A small network was shown many inputs. Here are its activations along a few directions, one row for each input.
In each table, some parts of the input vary, and every possible input appears once, in random order.
A made-up example of a description, with smaller parts first: one of 5 places around a ring, together with either a single point or one of 11 places around a ring or (one of 3 separate values, together with one of 4 places along a line).
Shared parts are said once, and a part with two or three values counts as separate values.
(in the rows, 128 means zero)

Other details of the inputs vary at random and push rows far along two fixed directions, the same in every table; ignore that.

Table:
x1: [115 105  79 147 168  92 163 125 177 103 100 192 110]
x2: [128 111  80 131 159  67 132 112 156 109  83 203 112]
x3: [ 84 187 131 103 183 126 125 156 132  65  45 105  84]
x4: [105 169 142 104  94 178 126 152  86  86 133  59 137]
x5: [168 101 126 143 104 142 133 128 125 163 191 155 126]
x6: [147  94 129 133  89 125 125 104 108 173 160 138 166]
x7: [127 121 157 134 132 139 121 118 130 163 152 104 131]
x8: [120 110  84 146 168  80 144  99 166 112  78 187 133]
x9: [ 84 185 104 117 166 140 140 149 139  32  61 103 108]
x10: [163  97 122 133  96 132 123 126 124 158 196 153 122]
x11: [158  99 136 140  94 126 124 108 119 167 158 130 164]
x12: [ 98 186 182 100 121 176 107 158  92  96 106  23 128]
x13: [133 120 156 134 130 133 122 131 137 170 151 120 125]
x14: [106  93  79 143 161  91 173 112 165  96  92 172 117]
x15: [149  97 151 125 116 121 112 118 126 187 179 138 115]
x16: [157 130 135 138 109 129 114 130 129 152 146 141 152]
x17: [165 135 135 132 108 134 110 130 113 149 146 143 139]
x18: [ 97 165 177 100 106 172 110 146  82 124 128  39 135]
Each input here is: one of 3 separate values, together with one of 6 places along a line.
The inputs of x11 and x16 match in every part but the place on the line of 6. If x12 is changed in the same way as x11 into x16, which row does it become? -> x13
Change only the choice among 3 separate values in x18. List by row number the other rows that result. -> x4, x6
Change only the choice among 3 separate values in x17. List by row number the other rows that result. -> x3, x5

Table:
x19: [ 87  92  87 136 179  64 146  94 152 161  58 222 131]
x20: [214  44 122 162 131  73 115 100 149 225 175 231 120]
x21: [161 132 176 154  81 168  94 104 137 164 206  46 201]
x22: [149  78  92 118  74 125 117 109  96 157 221 175 125]
x23: [ 69 150 150 111 191 110 135 151 187 100  92  90  71]
x24: [ 96 188 119  76  91 177 124 146  49  33 116  46 107]
x25: [170 148  92 132 157  90 125 115 138 104  78 200 101]
x26: [ 77 178 141  66  95 142  86 147  83  47 114  20 117]
x27: [ 93 133 115 133 193 127 183 136 167 104  99 147  60]
x28: [162  62 111 136  44 145 183 119 136 159 171 154 181]
x29: [103 138 112 158 178 137 151 124 155  69  74 105 143]
x30: [113 174  84 152 162 144 131 124 159  56  93 144 149]
x31: [ 82  93 127 139 216 104 178 149 183 127  96 152  52]
x32: [139 192 136 100 151  90  68 142 146  80  60 118 110]
x33: [199 229 173  98  73 188  37 178  71 118 167 100 128]
x34: [112  53 153 142 145  93 146  97 118 225 112 150 149]
x35: [185 105 136 179  87 177 147  83 123 172 212 115 188]
x36: [137 102 158 100  59 173 107 141  49 144 211  57 128]
x37: [139  69 113 156 160 111 156 123 186 199 199 219  81]
x38: [ 79 148 128 117 161 114 153 108 104 121  34 121 134]
x39: [118 133 217 107  80 144  80 115  86 214 153  36 184]
x40: [132 175  76 145 108 121 152 210 140  39  75 166 156]
Describe the family of inputs behind these rows. -> either one of 2 separate values or (one of 4 places along a line, together with one of 5 separate values)

Table:
x41: [160 104 163 148  90 175 128 115 121 181 217  95 155]
x42: [ 85 114  96 123 184  80 151 107 145 107  41 170 116]
x43: [ 80 139 112 107 149 125 142 136 131  76  99 102  98]
x44: [168  69 124 154 130  98 136 117 167 199 173 201 124]
x45: [104 186 165 109 103 190 125 175 100  84 127  37 132]
x46: [110 150  87 124 125 137 146 140 123  50  94 127 133]
x47: [ 83 120  93 124 172 112 170 126 142  88  76 147  99]
x48: [195 123 132 138  70 146 101 132 107 164 204 152 151]
x49: [ 96 136 109 139 181  93 137 106 159 100  54 142 130]
x50: [128 209 173  94 118 183  92 177  79  96 119  63 104]
x51: [160  36  64 166 124  52 159  66 164 176 132 243 160]
x52: [170 109 163 122  91 140  95 130 111 191 213 122 117]
x53: [ 93 126 109 133 166  85 146 124 156 108  53 148 129]
x54: [136 207 167 115 132 175  90 163 115  94 121  67 117]
x55: [150  91 163 123  83 130 101 106 100 206 197 105 153]
Describe the family of inputs behind these rows. -> one of 3 separate values, together with either a single point or one of 4 places along a line
The inputs of x41 and x54 match in every part but the choice among 3 separate values. If x46 is changed in the same way as x41 into x54, which row does it become? -> x48
Change only the choice among 3 separate values in x52. List by row number the other rows that result. -> x43, x55

Table:
x56: [129 150 136 122  90 174 131 149  95 105 164  86 143]
x57: [ 91 208 158  91 150 164 117 181  96  63  65  62  88]
x58: [164 129 176 140  62 180 117 126  85 183 189  70 183]
x59: [145 120 186 111  65 159  96 128  81 195 198  66 154]
x60: [154 107 174 139  66 182 129 135  86 189 212  75 164]
x61: [108 215 131  89 136 165 106 181 108  27  89  73  83]
x62: [113 107  82 130 176  68 141 120 160 123  68 213  96]
x63: [128  75 122 141 135  87 138  91 148 170 124 162 152]
x64: [126  61 103 162 145  83 169  82 175 171 124 182 155]
x65: [106 200 142 110 161 132 107 160 115  69  41  96 119]
x66: [160 106 176 146  77 169 112 100 112 199 217  72 176]
x67: [101 156  93 121 136 139 143 147 134  41  98 110 118]
x68: [ 60 179 143  88 162 148 124 144 113  55  70  49  91]
x69: [122 220 116 117 140 157 111 166 132  25  72  89 122]
x70: [141  93  85 153 126 100 158  97 150 132 130 185 153]
x71: [187 128 154 143  68 184 109 149 112 159 238 102 143]
x72: [160 100 159 139  58 183 129 132  92 189 222  98 167]
x73: [139  76 116 145 129  90 138  95 132 171 121 169 153]
x74: [115  81  71 159 183  81 177 118 187 126  93 225 106]
x75: [116 105 136 128 164 114 133 115 152 150 140 136  90]
x76: [ 66 188 141  88 155 133 103 139 108  62  62  53 104]
x77: [ 96 186 140 111 172 119 112 150 140  75  44 105 117]
x78: [186 134 167 121  63 160  85 140  83 189 222 115 139]
x79: [120 157 170 112 112 156  91 122  99 127 136  52 150]
x80: [ 80 187 151  87 130 164 127 164  81  66  73  49 107]
x81: [ 91 202 140 122 177 144 118 144 148  60  59  75 115]
x82: [146  78 164 148  91 161 130 104 121 202 231  90 154]
x83: [195 127 159 136  73 153  91 129  99 186 209 132 159]
x84: [130  55  81 137 133  83 167  95 144 152 149 207 113]
x85: [107 215 123  92 119 154  93 159  95  17  67  62 134]
x86: [111 183  98 119 129 141 129 141 129  33  76  98 138]
x87: [126 105  75 159 177  81 164 111 184 120  70 218 125]
x88: [105  74  87 133 161  59 154  97 146 144  80 192 115]
x89: [196 108 147 132  67 142  88 127 108 190 230 137 135]
x90: [133 164 169 121 135 147  87 131 122 133 132  80 131]
x91: [184  90 141 138  63 137 108 104  96 194 212 141 175]
x92: [171 118 166 126  56 166  96 123  78 187 192  99 179]
x93: [116 109  80 128 175  83 158 125 160 102  95 205  81]
x94: [161  97  92 163 140  97 151 106 167 149 140 208 139]
x95: [159 117 187 145  97 182 109 131 120 196 233  75 139]
x96: [147 160 157 140 118 157 122 144 119 138 126 100 148]
x97: [ 94 106 110 125 189  85 159 125 171 120  80 171  83]
x98: [170  90  90 151 138  83 123 104 165 142 142 208 130]
x99: [113  62 123 130 137  98 160 101 145 172 144 156 118]
x100: [101 166 109 124 135 139 141 137 125  72  62 113 145]
x101: [ 83 182 141 118 169 147 138 167 144  68  72  86 105]
x102: [ 93 226 159 111 153 165 115 171 127  54  53  53 127]
x103: [122  59  95 134 132  96 164 101 139 162 135 192 117]
x104: [174  98 149 121  50 168 112 125  89 171 239 100 140]
x105: [131 100 121 154 151 118 156 131 152 151 131 161 120]
x106: [111  76 120 147 137 114 165 111 154 156 144 143 137]
x107: [157  78 100 153 146  81 135 102 160 174 122 220 136]
x108: [112  66  52 136 163  41 160  88 161 125  90 235 109]
x109: [106  80  91 141 201  48 140  90 188 147  90 203  87]
x110: [132 171 163 103 105 178 109 167  90 122 141  86 110]
x111: [115 104  99 133 177  67 141 118 154 137  74 193  98]
x112: [ 82 193 126  85 129 141 109 158  89  57  52  82 115]
x113: [111  98 110 132 175  68 138 114 168 148  91 185 100]
x114: [142 176 149 124 103 182 117 168 104 105 164  90 128]
x115: [139  80  80 131 121  80 132  99 142 133 140 185 122]
Describe the family of inputs behind these rows. -> one of 2 separate values, together with one of 5 places around a ring, together with one of 6 places along a line
The inputs of x81 and x69 match in every part but the place on the line of 6. If x76 is changed in the same way as x81 into x69, which row does it become? -> x115
The inputs of x107 and x90 match in every part but the place on the line of 6. If x92 is changed in the same way as x107 into x90, which row does it become? -> x79
Change only the place on the ring of 5 in x108. List by row number the other rows that result. -> x56, x70, x84, x91
Change only the choice among 2 separate values in x87. List by row number the other rows that result. -> x100
